Each row has a name. After each piece below comes the name of the row it's from, unless a question asks for something else. Each question is about the rows just above it. Places in a row count from 0.

[-6.78  6.12 -2.38  0.34 -3.77 -0.52  1.11  0.40 -0.99 -2.71  3.44] : A
[-0.34  7.51 -1.39 -1.69  0.39 -3.76  4.14  2.60 -1.29  1.91 -2.19] : B
[ 6.73 -7.88  1.67  1.22  1.19  5.40 -0.42 -1.56  2.93  2.12 -0.61] : Z
[ 0.47  3.22 -3.53  0.77  1.99 -2.79  8.11  9.20  1.48  2.26 -7.19] : E
[ 4.69 -4.40  0.66 -2.29 -1.33 -3.44 -4.53  5.41  1.20  1.53 -6.63] : K
[ 9.32 -9.11  3.13 -2.56  0.59 -3.17  1.47  4.06  2.35  3.77 -7.76] : S
[ 4.69 -4.40  0.66 -2.29 -1.33 -3.44 -4.53  5.41  1.20  1.53 -1.99] : W
[-2.09  1.27 -1.52  1.11 -2.96 -3.38 -0.16  0.04 -3.90  0.54 -0.31] : X
[-0.80 -1.04 -1.08 -1.49  4.76  2.22  1.24  3.92  0.54  2.34  0.45] : Q
Shift each entry of [-3.44] by -1 times 0.01:
[-3.45]
[4.06 2.35] with -1 step of 0.01 on every entry:
[4.05 2.34]
Where in the named rows is [2.34]?
Q, 9
[1.19 5.40] with -1 step of 0.01 on every entry:
[1.18 5.39]
q: [-9.11  3.13 -2.56  0.59]
S
Where in the named rows is [-2.79]?
E, 5
Move every entry of [0.66] by -1 step of 0.01.
[0.65]

